These are the activations of a small neural network, seen along a few directions. Each row is one input.
In each table, some parts of the input vary, and every possible input appears once, in random order.
Descriptions start from the smaller parts, as in this example, which fits no table here: one of 2 separate values, together with either a single point or one of 11 places along a line or (one of 6 places along a line, together with one of 8 places around a ring).
Shared parts are said once, and a part with two or three values counts as separate values.
In the rows, 128 means zero.

A family of inputs:
row 1: [159 118 104 149  93 134 145 117 142 112 139]
row 2: [153 137 119 156  88 127 123 126 118 112 144]
row 3: [143 141 109 138 133 166 127 166 113 103 163]
row 4: [108  85 175 102 198 116 111 138 169 212  79]
row 5: [ 69 108 153 110 119 109 119 119 121 155 136]
row 6: [138 157 125 135 132 137 126 130 133  86 129]
row 7: [123 148 137 106 125 115 121  94 124 103  88]
row 8: [162 122 101 149 121 149 162 154 122 141 179]
row 9: [180 127 103 146 105 118 150 121 124 131 153]
row 10: [127 130 127  87 115 155  91 127 126 128 150]
row 11: [112 147 114 136 143  98 142 140 107 108 109]
row 12: [146 103 160 158 214  93 140 154 159 168  58]
row 13: [135 132 117 159 103 157 135 157 116 122 170]
row 14: [141 113 102 153 110 166 158 149 140 122 165]
row 15: [105 140 138  89 127 155 102 119 144 122 141]
row 16: [109 139 125 115 133  92 120 108 108 117  94]
row 17: [155 140 123 112 110 131  96 109 117 103 124]
row 18: [175 118 114 124  95 110 128  89 126 142 137]
row 19: [ 94 140 140  79 128 141 116 113 135 129 116]
row 20: [148 129 129 135  80 120 103  96 120 123 128]
row 21: [118 120 136 106  86 146  98 117 131 150 155]
row 22: [109 153 121 133 149 152 155 154 121 103 129]
row 23: [142  95 172 131 200  86 117 118 157 179  44]
row 24: [101 117 148 140 114  80 126  96 108 126 106]
row 25: [127 157 127 126 134 121 142 124 123  92 102]
row 26: [134 150 135 114 123 130 107 100 134  96 114]
row 27: [ 87 122 133 165 139 119 160 161 105 127 149]
row 28: [ 80 130 129  87 138 119 115 129 120 144 123]
row 29: [104 126 138 161 124  86 147 128 106 116 122]
row 30: [122 151 120 142 146 166 139 158 130  97 154]
row 31: [154 110 115 128  85 126 124  85 143 123 124]
row 32: [ 96 143 110 142 158 130 155 170 105 119 136]
row 33: [144 110 121  94 102 137 121 111 138 170 165]
row 34: [123 101 122  98  92 153 119 107 154 151 152]
row 35: [125 100 154 167 226 130 153 187 156 180  91]
row 36: [159 147 113 132 119 138 115 138 115  93 139]
- Describe the family of inputs behind these rows. => one of 4 places along a line, together with either a single point or one of 8 places along a line
- The inputs of row 31 and row 34 match in every part but the place on the line of 4. If row 16 is changed in the same way as row 31 into row 34, which row does it become? => row 28
- Which other rows agree with row 27 in the place on the line of 4? List them by row number. => row 3, row 8, row 13, row 14, row 22, row 30, row 32, row 35
- A walk changes only the place on the line of 4. It starts at row 22 and steps to row 25. List the rest of the walk in order. => row 7, row 19

A family of inputs:
row 37: [142 118 108 141 129 191 144 182 139 146 199]
row 38: [129 144 110  85  51 138 102  74 119  98 155]
row 39: [158  92 121 178 156 144 168 176 146 176 155]
row 40: [151  78 142 107 106 117 106  92 157 196 127]
row 41: [146 121 140 173 205 114 159 169 143 141  84]
row 42: [136 158  86 154 102 164 161 161 105  77 185]
row 43: [131 167 115 109  49 104  99  63  94  57 128]
row 44: [139 108 162 101 154  86  99  83 152 162  58]
row 45: [138 181  89 177  99 131 156 151  80  38 156]
row 46: [ 63 127 178  83 178  76  99 100 131 151  47]
row 47: [135 104 130  71  77 166  85  98 151 167 168]
row 48: [ 68 138 156 156 230 105 158 187 120 129  75]
- Describe the family of inputs behind these rows. => one of 2 separate values, together with one of 6 places along a line
- The inputs of row 47 and row 46 match in every part but the place on the line of 6. If row 37 is changed in the same way as row 47 into row 46, which row does it become? => row 48
- Change only the choice among 2 separate values in row 41. List by row number the other rows that result. => row 44

A family of inputs:
row 49: [ 91 152 160 138 168 114 140 139 119 101  93]
row 50: [105 108 153  71 142 122  90 118 142 194 119]
row 51: [111 147 143 149 171 102 144 129 121 120 102]
row 52: [120  95 164 110 133 117  80 107 161 172 103]
row 53: [108 111 128 131 189 153 148 191 128 168 145]
row 54: [148 118 115 169 179 110 160 173 121 128 120]
row 55: [123 100 136 169 181 149 140 184 147 147 129]
row 56: [103 137 131 114 152  96 130 103 131 124  79]
row 57: [156 103 153 119 122 103  99  98 142 176  88]
row 58: [149 102 135 127 135 119 137 109 153 166  87]
row 59: [157 112 147 161 153 125 150 136 143 161 110]
row 60: [ 90 142 166  95 135  93  87 102 116 117  70]
row 61: [106 113 150 111 173 143 141 154 142 179 142]
row 62: [ 98 106 137  78 155 137 127 129 152 183 118]
row 63: [131 127 102 109  15 136 100  74  86  96 194]
row 64: [175 153  94  88  37 172  81  78 107  71 189]
row 65: [174 177  69 145  69 188 137 161 110  61 204]
row 66: [113  93 147 118 146 133 118 118 172 161 102]
row 67: [147 119 139 150 164  99 154 133 135 137 116]
row 68: [147 111 146 107 133  78 103  95 134 152  95]
row 69: [174 175  87 127  56 184 128 123 119  64 204]
row 70: [121 101 158 150 164 139 133 145 161 157 126]
row 71: [132 153  75 168  51 153 156 159  91  83 212]
row 72: [114 145 119 168 186 112 151 170 108 112 106]
row 73: [110 138 149 105 139  81  92  92 119 135  79]
row 74: [131 149  94 149  35 148 148 120  99  87 212]
row 75: [ 94 150 135 158 184 124 147 180 106  94  98]
row 76: [123 134  85 118  23 146 136  89 104  88 192]
row 77: [ 83 142 148 103 148 108 125 112 129 106  69]
row 78: [168 160  78  96  44 182 115  93 125  64 185]
row 79: [139 110 128 116 146  93 141 106 145 141  94]
row 80: [157 111 124 179 170 135 157 175 128 151 113]
- The inputs of row 56 and row 73 match in every part but one. If row 58 is changed in the same way as row 56 into row 73, which row does it become? => row 57
- Describe the family of inputs behind these rows. => one of 4 places along a line, together with either one of 2 separate values or one of 6 places along a line
- Which other rows agree with row 74 in the place on the line of 4? List them by row number. => row 49, row 51, row 59, row 61, row 67, row 69, row 70
- Change only the place on the line of 6 in row 55. List by row number the other rows that result. => row 53, row 54, row 72, row 75, row 80

A family of inputs:
row 81: [114 160 147 109 151  95 100 113 115 103  75]
row 82: [136 179  86 127  26 135 124  85  84  34 174]
row 83: [143 131 136  84 102 160  98 101 143 130 145]
row 84: [ 93 127 128 128 150 144 140 166 114 151 148]
row 85: [ 86 127 138  90 114 127 107 114 114 149 133]
row 86: [114 106 155 125 122 105 119 103 145 149  90]
row 87: [117 126 140 110 140  85 142  89 134 138  92]
row 88: [ 95 123 150 148 168 130 126 163 126 134 129]
row 89: [147 126 126 166 177 109 150 149 127 119  84]
row 90: [176 101 115 162 116 129 138 150 126 160 165]
row 91: [ 89 123 160 111 134 113  94 112 126 132 114]
row 92: [148 129 126 123 139 177 131 154 143 132 159]
row 93: [120 107 144 162 157 123 152 153 144 150 107]
row 94: [119 158 139 148 186 113 133 165 117 106  93]
row 95: [123 125 130 151 176 105 176 144 135 141 109]
row 96: [165 109 122 109  89 142 106  89 157 154 139]
row 97: [105 124 108 113 143 162 145 165 136 134 156]
row 98: [142 126 135 127 141  89 116  95 124 115  66]
row 99: [171 107 113 149 126 159 139 142 156 156 154]
row 100: [100 125 117  74 106 145 112 113 137 132 141]
row 101: [142 175  77 175  72 158 163 152  86  39 193]
row 102: [172 102 124 125  80 111 105  99 126 157 150]
- The inputs of row 93 and row 86 match in every part but one. If row 88 is changed in the same way as row 93 into row 86, which row does it become? => row 91
- Describe the family of inputs behind these rows. => one of 2 separate values, together with either a single point or one of 10 places along a line
- Change only the choice among 2 separate values in row 99. List by row number the other rows that result. => row 96
